These are the activations of a small neural network, seen along a few directions. Each row is one input.
In each table, some parts of the input vary, and every possible input appears once, in random order.
Descriptions start from the smaller parts, as in this example, which fits no table here: ring(5) and (point or (values(2) and line(4)) or line(11)).
Shared parts are said once, and a part with two or three values counts as separate values.

Other details of the inputs vary at random and push rows far along two fixed directions, the same in every table; ignore that.

Rows:
R1: [-19 -25  14 -11  24 -21   2 -16   3  15 -20]
R2: [-26 -18   3 -18  32   1  -8 -21  12  15  -4]
R3: [-33 -15   8 -17  30   0 -14 -25   5  15  -3]
R4: [ 33  30 -13  24 -40   0   8  23  -9 -16   4]
R5: [-23 -19   7 -19  31   1  -6 -21  14  16  -3]
R6: [ -6  24   5  -9 -23 -18  39  -3 -10  20   9]
R7: [-16 -26  14  -9  24 -20   4 -12   6  16 -19]
R8: [-29 -16   9 -18  31   3 -11 -26   6  17  -5]
R9: [-21  30  -3 -18 -14  -4  24  -8  -4  20  33]
R10: [ 30 -28   8  13   1  10 -20  12  -1 -31 -30]
R11: [ 33 -30   7  14   1  10 -18  16   2 -29 -29]
R12: [-16 -23  17  -9  23 -16   2 -18  -1  18 -23]
R13: [ 28 -27  10  14   1  12 -23  11  -6 -29 -32]
R14: [-31 -15   5 -17  31   3 -13 -26   5  15  -6]
R15: [ 28 -19  -3  23   6  -1 -32  10   3 -20 -26]
R16: [ 20 -14  -2  22   5   2 -36   6  -4 -23 -31]
R17: [-25 -17   7 -19  30   1  -9 -24  10  13  -4]
R18: [ 31  31 -18  24 -40   1   6  23 -11 -17   2]
R19: [-11  26   6  -6 -23 -19  30  -4 -19  20  11]
R20: [ 35  27 -13  27 -36  -1   9  30  -9 -16   9]
R21: [-24 -19   8 -19  32  -1  -8 -20  12  16   1]
R22: [-21  27  -3 -15 -12  -4  27  -4  -3  22  36]
R23: [ 17  30  -9   0 -38  24   6  13 -10 -27  23]
R24: [ 21 -15 -17  22  17  23 -42  12  14 -25 -11]
R25: [ 26 -21  -7  26  10   1 -22  17   8 -18 -26]
R26: [ 17  36 -23  16 -31  17  -9  17  -3 -20  23]
R27: [-21  26  -6 -13 -10  -3  30   1   0  20  34]
R28: [ -5   6  15 -13 -23 -14  61  12  -7  18  17]
R29: [ 27 -22  -3  25   8  -1 -29  15   5 -19 -23]
R30: [-11  21   3  -6 -22 -22  40   3  -9  20  14]
R31: [ 34  29 -13  25 -39  -1   5  25 -11 -18   7]
R32: [-20 -34  16 -23  27   8   7  -7  14   7   2]
R33: [-14 -31  12  -3  27 -20  10  -2  11  18 -15]
R34: [-12 -27  16  -9  25 -20   5 -12   5  17 -17]
R35: [-16  14   6 -22 -16   6  46   7  -1  13  35]
R36: [ 23  34 -21  17 -27  20  -3  21   0 -17  22]
R37: [ 32 -33   7  17   2  10 -15  21   5 -27 -26]
R38: [ 25 -15  -1  23   6   3 -36   6  -5 -22 -29]
R39: [ -8  26   4  -9 -25 -18  37  -6 -13  18   9]
R40: [-24  33   0 -18 -13   0  20 -14 -12  19  29]
R41: [ 14  42 -22  11 -33  17 -12   8  -8 -22  20]
R42: [-23  32  -2 -19 -15  -4  22 -12  -8  18  32]
R43: [ 31  33 -14  23 -42  -2  -1  18 -16 -20   4]
R44: [-20 -22  13 -10  23 -16   1 -19  -3  18 -24]
R45: [ 21 -16 -13  22  17  20 -42  14  14 -22  -4]
R46: [-26 -27  19 -26  26  10   0 -17   4   6  -3]
R47: [ 18  40 -19  11 -31  17 -11   8  -9 -20  22]
R48: [-19  25  -3 -14  -8  -3  32   1  -1  22  36]
R49: [ 16 -10 -14  15  12  21 -47   3  11 -27 -10]
R50: [-12 -32  14  -3  28 -21  10  -1  10  21 -12]
R51: [-26  33  -1 -17 -14  -2  19 -13 -12  20  30]
R52: [-18 -24  12 -12  24 -19   4 -18   2  16 -23]
R53: [-24 -22   7 -16  33   1  -3 -16  15  17   0]
R54: [-23  29  -7 -17 -12  -1  28  -6  -3  20  29]
R55: [ 27 -17  -2  21   6   1 -33   7   0 -24 -28]
R56: [ 26 -17  -6  21   6   2 -29   8   3 -21 -31]
R57: [-20 -31  16 -26  26   9   4 -12  12   6  -1]
R58: [ -5  19   4  -4 -19 -19  46   7  -5  23  14]
R59: [ 19 -14 -11  18  14  20 -42   8  12 -24  -6]
R60: [ 15  42 -24  10 -32  19 -10   6  -9 -21  17]
Each input here is: values(2) and line(5) and (point or ring(5)).
Q: Changing only the values(2) part turns R25 into R24. The same change can be made to R20. Which row results?
A: R48
Q: Which other rows does R56 become when the values(2) part takes its other values? List them by row number.
A: R2
Q: Which other rows does R44 become when the ring(5) part takes its other values? List them by row number.
A: R12, R16, R19, R38
Q: Which other rows does R33 become when the line(5) part takes its other values? List them by row number.
A: R1, R7, R16, R30
Q: Which other rows does R10 become when the values(2) part takes its other values? List them by row number.
A: R23
Q: Which other rows agree with R30 in the values(2) part and the line(5) part? List them by row number.
A: R4, R18, R29, R31, R37

Rows:
R61: [ -6  -4   5  -2   5 -12   5  -5  -1   9  -7]
R62: [ 1 10 -5  0 -7  2 -1 -2 -2 -3  0]
R63: [ 3  5 -3 -2 -6  7  5  3  2 -5  5]
R64: [ 8  1  0  5 -7 -4  9  9 -1 -1  0]
R65: [ 3  8 -1  2 -8 -2  0  0 -6 -2 -1]
R66: [ 4  7 -2  4 -8 -5  2  1 -5  0 -2]
R67: [ 4  1  2 -1 -7  5  5  5 -2 -5  4]
R68: [-8 -4  6 -6  4 -4  2 -8 -3  6 -4]
R69: [10  6 -3 10 -9 -7  0  5 -5 -2 -6]
R70: [ 5  2  1  0 -7  4  6  5 -2 -4  4]
R71: [ 0 11 -7  3 -4  0 -5 -2 -2  1  4]
R72: [ 1  6 -4  0 -4  6  1  4  2 -3  9]
R73: [ 1  7 -5  1 -3  6  1  4  2 -2  9]
R74: [-7 -4  5 -4  5 -8  3 -6 -2  8 -5]
R75: [ 15 -22  -6  17  21  12 -47   0   9 -22 -22]
R76: [-18 -17  13 -15  16 -13  20  -7   5  20  -2]
R77: [ 6  2  0  2 -7  0  7  7 -1 -3  2]
R78: [-11   0   0  -5   8  -4  -3  -9   1   8   1]
R79: [ 1  5 -3 -1 -4  7  0  3  1 -3  9]
R80: [-12   0   1  -6   8  -1  -3  -9   0   7   2]
R81: [ 9  2 -1  4 -8  4  2  8 -1 -7  2]
R82: [-10 -23   6  -8  25   5 -10  -7  10   2  -4]
Q: Changing only one part turns R67 into R68. The same change can be made to R77. Which row results?
A: R66
Q: Describe the family of inputs behind these rows.
A: values(2) and (point or line(4) or line(6))

Rows:
R83: [ 47 -11  -1  37 -16  11 -29  26 -10 -36 -27]
R84: [ 12   6  -9  17  -2  24 -34   9  -6 -20   2]
R85: [-18  13  -8 -19   2  13   3 -16   5   3  11]
R86: [-30  -5  12 -20  11 -22   8 -31  -6  24 -15]
R87: [-17 -19   0 -10  29  10 -12  -9  16   6   5]
R88: [ 13 -14  11  10  -2  -8   0   8  -7  -4 -19]
R89: [-16 -29   9  -8  32 -13 -24 -28   0   7 -35]
R90: [  9  29  -3  -6 -34  -1  26  12  -5   0  35]
R91: [-15 -40  20  -2  32  -8 -19 -11  -2   8 -26]
R92: [-29 -10   1 -20  25  -1   9 -14  17  24  17]
R93: [ 21 -13  -5  25   8  -1 -42   6  -2 -20 -25]
R94: [ -5  11  -2  -6 -14 -13  45  10   3  19  14]
R95: [ -7   3   7 -21  -4   3  12 -12  -2  -2   7]
R96: [-22  30  -1 -12 -10   1  16  -7 -12  17  27]
R97: [ 49  -6 -12  40 -12  -1 -32  24   0 -30 -25]
R98: [-18 -24   8 -13  27  18 -10  -6  10   3   5]
R99: [ 29  54 -28  29 -43  23 -19  19 -15 -28  23]
R100: [-12   3  10  -3  -3 -13   7  -5 -14  12  -2]
R101: [ 28   2  -4  17 -16  -2 -17   3  -6 -20 -29]
R102: [-22 -29   3 -18  39  14 -26 -24  20   0 -15]
R103: [ 13  21  -2   3 -26 -11  15  -2 -15  -2 -11]
R104: [-33 -13  11 -25  23   8  11 -13   9  19  15]
R105: [-19 -11   0  -4  30   0 -20 -15   8  12  -1]
R106: [  9  28  -7   4 -33  -4  42  21  -5   4  17]
R107: [ -1  -2  12   0  -6 -20  22   1  -8  12  -7]
R108: [ 32  -4  -3  26 -10  -6 -14  16  -4 -17 -19]
R109: [ 23   6 -14  28  -4 -10 -29  11  -1 -13 -11]
R110: [ -7 -39  10 -10  32  -1  -3 -11  16   2 -35]
R111: [ -6 -10  18 -18  -3   7  16   3  -4   1  16]
R112: [ 20   3  -6  24  -9   1 -27   8 -11 -19 -14]
R113: [-18  13  -9  -2   8  -5  -3 -11   4  17  16]
R114: [ 31  12 -29  36   1  16 -56  16   9 -30  -3]
R115: [ 25  16  -4   8 -31  16   2  18  -8 -25  19]
R116: [ -9   6   0   1   0 -22   5  -6  -6  17   1]
R117: [ -9  10  14 -21 -18   2  32   3  -9   7  28]
R118: [  0 -40  10   6  35 -28  -9  -4  14  14 -29]
R119: [  9 -14   6  -3   4   7  -7   6   5 -13   5]
R120: [ 13 -20   2   3  14   1 -16   7  15 -10   1]
R121: [  0  -3  -3   1   3 -14  27  12  12  13   3]
R122: [ -4   1 -12   0  16  12 -34 -18   2  -9 -12]
R123: [-20  23  -4 -16 -11   9  24  -3   0  13  33]
R124: [ -8   6   9 -10 -17  -1  48  13  -7  13  12]
R125: [ 11  17  -9   0 -21   4  22   7  -4  -7  -4]
R126: [ -8  10   4  -8 -15  -7  47   9  -3  15  12]
R127: [-20  20  -6 -13   0   3  -5 -22  -3  10   5]
R128: [-17  26 -12 -11  -6  -1  22   0   9  19  35]
R129: [ -6 -49  16  -5  35   1   2   3  13   3 -26]
R130: [  4  35   0 -15 -40   6  24  -1 -10  -7  24]
Q: Changing only one part turns R122 into R125. The same change can be made to R99. Which row results?
A: R126
Q: Changing only one part turns R92 into R90. The same change can be made to R128. Which row results?
A: R120
Q: Describe the family of inputs behind these rows.
A: ring(6) and (values(2) or line(6))
Q: A walk changes only the line(6) part. It starts at R83 and steps to R88. List the rest of the walk in order.
A: R107, R108, R97, R118
Q: Which other rows does R101 become when the ring(6) part takes its other values? List them by row number.
A: R86, R102, R110, R127, R130
Q: Which other rows agree with R100 in the ring(6) part? List them by row number.
A: R86, R89, R91, R93, R109, R112, R116
